[ -8 -45 -25 -14  23 -31   4 -29] -> L
[-48  53 -99 -22 -11  22 -68  12] -> E
[ 12 -93  26   1  24 -47  37 -34] -> A
[ 29  10  15 -16  32 -28   3 -25] -> R
[ 47 -51 104  21  10 -19  69  -7] -> V
[-11 -67 -24 -22  31 -45  10 -37] -> D
[  8  38  31 -22 -45 -24  -3  25] -> C
[ 12 -94  28   3  24 -45  39 -31] -> J
[ 18 -39  29  10  18 -16  32  -9] -> G
then: [-24 -22  31 -45]
[ 10 -37]
then: [ 15 -16]
[ 32 -28]
step -1: [26]
[25]
asked: [ 29  10  18 -16  32]
G
chg R: [ 29  10  15 -15  32 -28   3 -25]
4, [-16]
asked: [-48  53 -99 -22 -11  22 -68  12]
E

[  2  17   3  12  20 -19   0  15   9   9  15   1  -2   8 -36  -1  35  23
 -11  -9] -> F
[  2  17  -7  -4  12 -19   0  15  10 -10  15   1  -2   8  -4  -1  35  23
 -11  -9] -> M
[ 83 -24  -7  -4  12 -19 -24  15   9   9  27   1 100   8  -4  -1  35  23
 -11  -9] -> B
[  2  17  -7  -4  12 -19  -8 -10  48   9  15   1  -2   8  -4  -1  35  23
 -11  -9] -> P
[  8  15  -7  -4  12  46   0  15   9   9  -4   1  -2   8  -4  -1  -4   6
 -11  -9] -> K
[  2  17  -7  -4  12 -19   0  15  20 -33  15   1  -2   8  -4  -1  20  23
 -11  -9] -> S
[  2  17  -7  16  12  10   0  51   9 -53  15   1  -2  11  -4  -1  35 -13
 -11  -9] -> H
[  2  17  12  27   1 -19   9  15  -2   9  15   0  -7   8  -4  -1  35  23
 -11  -9] -> X
[  2  17  -7  15  12 -19   0  15   9   9  27   1  -2   8  -4  -1  35 -22
 -11  -9] -> Q
[  2  17  -7  -4  12 -19   0 -32   9   9  15   1  -2   8  -4   7  35  23
 -11 -48] -> N
[  7  17  -7  -4  12 -19   0  15   9   9  15   1  -2   8  -4 -43  35  23
 -11  -9] -> U
[ -66   17   -7  -95  -31  -22   58  -10  -24    9   10    1  -53 -101
   -4   -1  -77   23  -11    1] -> Z
asked: [  2  17  -7  -4  12 -19   0  15  20 -33  15   1  -2   8  -4  -1  20  23
 -11  -9]
S
asked: [  7  17  -7  -4  12 -19   0  15   9   9  15   1  -2   8  -4 -43  35  23
 -11  -9]
U
chg N: [  2  17  -7  -4  12 -19   0 -32   9   9  15   1  -2   8  -4   7  34  23
 -11 -48]
17, [35]
asked: [  2  17  12  27   1 -19   9  15  -2   9  15   0  -7   8  -4  -1  35  23
 -11  -9]
X
asked: [ -7  15  12 -19   0  15   9   9  27   1  -2]
Q
step -1: [-10]
[-11]

[ 27 100  81 -11  -4 -10]  gokaz
[  4  56 -26   9  21  46]  pup
[-30 -74 -24  12   6 -24]  Nabad
[ 44 109  98 -37 -31 -17]  Zek
[ 24 -38 -11  81 -33 -17]  nini
[ 44 109  98 -37   8 -17]  Baguf
then: [ 81 -11]
[ -4 -10]
asked: [ 44 109  98 -37   8 -17]
Baguf
step +1: [-24  12   6]
[-23  13   7]

[ 12  -9  -7 -11   4  -6  14   2  14   5   3  -5  11   5 -13 -18   1   9
   5  -7  -4 -29 -18  19  -4  -5  -2  -3   3   5 -13   1  -9  18  -6  12
   2  -4 -17 -21   6  -7 -10  -1   2  -6   8  -4  -5  -9 -12   7  15  -3
  -4  -7   4   0 -30  -6 -15  15] = mafog
[ 26   9  11 -24  -7  -4  20   9  -9   5   0 -36 -20  11 -28   5  15  14
   9  14 -14 -20 -26  16 -21   0  -9  -8   8  -4 -38  -6 -15  16   9   0
 -12  -4 -12 -21 -19   6 -14  11   6 -10 -25 -21 -12  -2  14  17  -7   8
 -21  23   5 -16 -17  17 -18   7] = kudot
[ 42  -2   5  10  -3  24 -15 -23  30  54 -35   8  13  27  72   0 -10 -18
 -13  21 -33  40 -26  -3  23   6  48  -4  11 -35  14  48 -66 -19  83 -11
 -12  49 -37 -27  10 -11 -29 -41  29  -8  20  -3 -28  28   3 -36  16   0
 -19  -5 -30 -56  13  -3 -39  12] = guzu
[ -8  28   8   4   0  -4   7  -1   9  11  -3  11  -1   5 -13  17  12  -3
   1  -5 -11   4   3  -4  11   4   1   8  -4  -2  12 -11  12  -9  10   5
  -3   5  -7 -13  -3  -2  -5   1  -9   1  12   2   5   1  22  13  -8 -14
  16 -18 -14   2  -7   0   3 -13] = pirip
[ 6  0  1  0 -1  2  0 -3  4  7 -4 -1  0  4  7  0 -1 -1 -1  3 -4  3 -4  0
  1  0  4 -1  2 -4  0  5 -8 -1  9 -1 -2  5 -6 -5  1  0 -4 -4  4 -1  2 -1
 -3  3  0 -4  2  0 -3  1 -3 -7  0  0 -6  2] = Tifam
[ 11   6   6 -13  -2   5  23 -14 -12   1 -10 -25 -17  23 -28   4   6  27
  -7   4  13  -8   8  15 -16  -1   3  -4  12  11  -5  -9   2   2   6  -2
  -4  -8  -5 -21  -2  21  -4   0  32   2  -7   5 -14  -8   2 -18   2  22
  13  16   1 -14 -19   3 -24  20] = zadov
chg kudot: [ 26   9  11 -24  -7  -4  20   9  -9   5   0 -36 -20  11 -28   5  15  14
   9  13 -14 -20 -26  16 -21   0  -9  -8   8  -4 -38  -6 -15  16   9   0
 -12  -4 -12 -21 -19   6 -14  11   6 -10 -25 -21 -12  -2  14  17  -7   8
 -21  23   5 -16 -17  17 -18   7]
20, [14]
asked: [ 12  -9  -7 -11   4  -6  14   2  14   5   3  -5  11   5 -13 -18   1   9
   5  -7  -4 -29 -18  19  -4  -5  -2  -3   3   5 -13   1  -9  18  -6  12
   2  -4 -17 -21   6  -7 -10  -1   2  -6   8  -4  -5  -9 -12   7  15  -3
  -4  -7   4   0 -30  -6 -15  15]
mafog
then: [  5 -14  -8   2 -18   2  22  13  16   1 -14]
[-19   3]
chg guzu: [ 42  -2   5  10  -3  24 -15 -23  30  54 -35   8  13  27  72   0 -10 -18
 -13  21 -33  40 -26  -3  23   6  48  -4  11 -35  14  48 -66 -19  83 -11
 -12  49 -37 -27  10 -11 -29 -41  29  -8  20  -3 -28  28   3 -36  16   0
 -19  -5 -30 -56  13  -3 -40  12]
61, [-39]

[ 26 -55 -28  24 -57 -58  20]  sudum
[-90  65 -25 -23  88  67 -70]  riken
[ 91  40  58  71  46 -35  10]  tukuf
[ 33  20  16  -5  28   6 -34]  Veb
[ 39 -49 -13  31 -44 -52 -10]  mado
[ 42  38  98  87   7  79 -30]  kizef
[  4  21  29 -20 110  47 -87]  bapi
[-55  64  37  -2  49  32   5]  teku
[ 13  -2  52  54 -64  -9  82]  kib
[ 12   1  22  52 -19   2 -19]  norum
[ 36   2  21  29 -27  -4  62]  Nik
[-27   2  37  81 -53   6  38]  nazo
asked: [ 39 -49 -13  31 -44 -52 -10]
mado
asked: [ 12   1  22  52 -19   2 -19]
norum
step -1: [39]
[38]
chg norum: [ 13   1  22  52 -19   2 -19]
1, [12]
asked: [-27   2]
nazo
then: [ 2 21 29]
[-27  -4]

[ 10  54   8 -63 -88 -18  -3   5  37 -21  -9 -18  65  29  83 -26  45 -21
   0   8 -10  51  56  29  39 -15 -35 -27  40  65 -18  23 -13  22 -36 -36
  38  32   8 -12 -17  -3 -38 -26  16 -37 -12 -54 -46  29 -27  -6  -4  47
 -30   3  25  -5 -89  75] = Noz
[ -7  -7  12  22  92 -41 -60 -30  84  20  15 -51 -43 -10 -59 -35 -53  14
  -4  10  32 -28 -47 -22  -3  15  39  -6  31 -34  13 -23  33  41  14  45
   3 -43  56  31   7 -10  23  44 -64  96  36  34 -46  17  45 -49 -39  -5
  65 -59  31 -15  42 -31] = livuf
[-33 -37  25   5 -21  36 -24  50 -76  52 -15 -42  18  53  12 -20  60 -45
  85 -33  -1 -28  56  35 -70  -2  51 -35  13  12  17  23  -2  -1   7  81
   0  22 -24 -30 -13  56  84 -30 -60 -42 -16 -40  46 -48 -67   1  -4 -49
  -3  12  34  39  -2  45] = Bav
[ 32  34 -24 -42 -74   4  33  34  19 -21 -24  12  32 -19  36  30  49  26
 -35  10 -12  47  27  10  58  11 -81   0  25  30 -20  40 -55  18 -61 -80
  15  22  -8 -10 -33  10 -69 -49 -26   4  -2  -1 -46  52   5 -18   6  52
 -43  34   4 -40 -83  28] = Mono
[-68 -73  27  39  45   9 -27  37 -46  70 -32 -45 -11  53 -41 -26  14 -33
  47 -38  18 -28  -6  16 -76  18  79 -35 -21 -34  10  14  -6 -13  26  81
 -48   8  -8  -2  -1  33  72  21 -86  18  22   6  64 -72  -7  13 -15 -68
  33   3  25  39  54  -6] = begi
chg Bav: [-32 -37  25   5 -21  36 -24  50 -76  52 -15 -42  18  53  12 -20  60 -45
  85 -33  -1 -28  56  35 -70  -2  51 -35  13  12  17  23  -2  -1   7  81
   0  22 -24 -30 -13  56  84 -30 -60 -42 -16 -40  46 -48 -67   1  -4 -49
  -3  12  34  39  -2  45]
1, [-33]
asked: [-68 -73  27  39  45   9 -27  37 -46  70 -32 -45 -11  53 -41 -26  14 -33
  47 -38  18 -28  -6  16 -76  18  79 -35 -21 -34  10  14  -6 -13  26  81
 -48   8  -8  -2  -1  33  72  21 -86  18  22   6  64 -72  -7  13 -15 -68
  33   3  25  39  54  -6]
begi
step -1: [ 8 -8]
[ 7 -9]
step -1: [-30]
[-31]
asked: [ 32  34 -24 -42 -74   4  33  34  19 -21 -24  12  32 -19  36  30  49  26
 -35  10 -12  47  27  10  58  11 -81   0  25  30 -20  40 -55  18 -61 -80
  15  22  -8 -10 -33  10 -69 -49 -26   4  -2  -1 -46  52   5 -18   6  52
 -43  34   4 -40 -83  28]
Mono
step +1: [-27]
[-26]
step +1: [-40  46 -48 -67]
[-39  47 -47 -66]

[  6  -4   7  -7  11   0  -7  14  -2  -5   0 -11  -3  -2   3 -16   2   2
  10  -6   4  11  11   6  11  -4   5   3   8   3  11 -15   2   3 -39  64
  60  52 -13 -15  -4   1  -6 -12 -25  21   3  84  10 -21  18  46  -7  -9
  79  20  11 -27] -> Rovu
[  6  -4   7  -7  11   0  -7  14  -2  -5   0 -11  -3  -2   3 -16   2   2
  10  -6   4  11  11   6  11  -4   5   3   8   3  11 -15   2   3   3  15
  10   9  -6   0  -2  14  -8 -13 -25  25   2  92  12 -25  19  46  -7 -12
  87  20  15 -28] -> Ved
[  6  -4   7  -7  11   0  -7  14  -2  -5   0 -11  -3  -2   3 -16   2   2
  10  -6   4  11  11   6  11  -4   5   3   8   3  11 -15   2   3   3  15
  10   9  -6   0  -2  14  -8 -13  -4   2   4   8  -8  -1   8  13  -2   6
  10   9  -5  -2] -> puni
[ 6 12 -3  4 -6  1  3 -8  0  4  0  9  2  0 -1 11 -3  1 -3  2 -2 -7 -7 -1
 -3  2 -4 -1 -3 -2 -4  8 -3 -4 -4 -9 -5 -5  4 -4  3 -7  5  8  2 -3 -3 -2
  7  1 -7 -6 -2 -3 -5 -7  2 -1] -> lav
[  5  -4   6  -6   9  -1  -6  11  -2  -4   0  -9  -2  -1   4 -13   2   1
   8  -5   3   9   9   4   9  -4   5   3   7   3   9 -14   2   2   3  12
   8   8  -5  -1  -2  12  -7 -11  -3   2   3   6  -7  -1   7  10  -1   5
  16  14  -7  -4] -> sif
[  3  -3   4  -5   7  -1  -4   8  -1  -3  -1  -7  -1  -1   2 -10   2   0
   5  -4   3   7   6   2   6  -2   4   2   4   2   6  -9   2   2   2   9
   6   6  -4   1  -2   9  -5  -8  -2   2   2   4  -6   0   6   7   0   3
   6   6  -3  -1] -> Nosaf
[  5  -4   6  -6   9  -1  -6  11  -2  -4   0  -9  -2  -1   4 -13   2   1
   8  -5   3   9   9   4   9  -4   5   3   7   3   9 -14   2   2   3  12
   8   8  -5  -1  -2  12  -7 -11  -3   2   3   6  -7  -1   7  10  -1   5
   8   9  -4  -1] -> Nisig
step -1: [-11  -3  -2]
[-12  -4  -3]
asked: [  6  -4   7  -7  11   0  -7  14  -2  -5   0 -11  -3  -2   3 -16   2   2
  10  -6   4  11  11   6  11  -4   5   3   8   3  11 -15   2   3   3  15
  10   9  -6   0  -2  14  -8 -13 -25  25   2  92  12 -25  19  46  -7 -12
  87  20  15 -28]
Ved
asked: [  6  -4   7  -7  11   0  -7  14  -2  -5   0 -11  -3  -2   3 -16   2   2
  10  -6   4  11  11   6  11  -4   5   3   8   3  11 -15   2   3   3  15
  10   9  -6   0  -2  14  -8 -13  -4   2   4   8  -8  -1   8  13  -2   6
  10   9  -5  -2]
puni

[ 46   2  29  45  58 -31  51  50  23 -30] = tabar
[-56   3  58  24  23  29  28  24 -63  10] = Topul
[-87  18  75  26  45  32  31  18 -27  35] = Fibin
[-38 -12  30   3  26  14   7 -10   2  46] = Lurem
[ -44  -33  -27  -71  -44    9 -105  -18  -95   29] = Geg
[  25  -81  -92   10  -54  -25   59   28 -103   20] = Vuzen
[ 61 -14  40   1  13 -29  -1  34  -5 -93] = samo
chg Lurem: [-38 -12  29   3  26  14   7 -10   2  46]
3, [30]
then: [ 30   3  26  14   7 -10]
[ 2 46]
chg tabar: [ 46   2  29  45  59 -31  51  50  23 -30]
5, [58]
then: [23 29 28 24]
[-63  10]
asked: [ 61 -14  40   1  13 -29  -1  34  -5 -93]
samo

[  64   15   -4  -32   37    9 -113  -20   24  -66   40   42  -17   63
  -26   27    6] : basaf
[-48   1  25  38  51  52  28  12 -14  14  -2 -51  42 -76 -31 106  -9] : Baf
[ 79  56  28 -42  46 -16 -77 -29  11 -65  21  46  -4  39 -22  44  -8] : Vepat
[ 20  46 -47  43 -25  11 -31 -20   6 -29 -73  14 -25   9 109 -55  56] : Fena
[ 72  71  35 -41  48 -22 -55 -32   2 -69  20  30  21  27 -39  64 -19] : fasap
[ 86  54  -8 -21 -14 -46 -46 -47   6 -73 -28  52 -22  49  49 -43  17] : batip
[-64  -9  28  39  21  42  62  19 -19  46  -8 -60  40 -72 -29  73 -10] : Taz
then: [21 46]
[-4 39]
asked: [-48   1  25  38  51  52  28  12 -14  14  -2 -51  42 -76 -31 106  -9]
Baf
asked: [ 86  54  -8 -21 -14 -46 -46 -47   6 -73 -28  52 -22  49  49 -43  17]
batip
asked: [-29  11]
Vepat

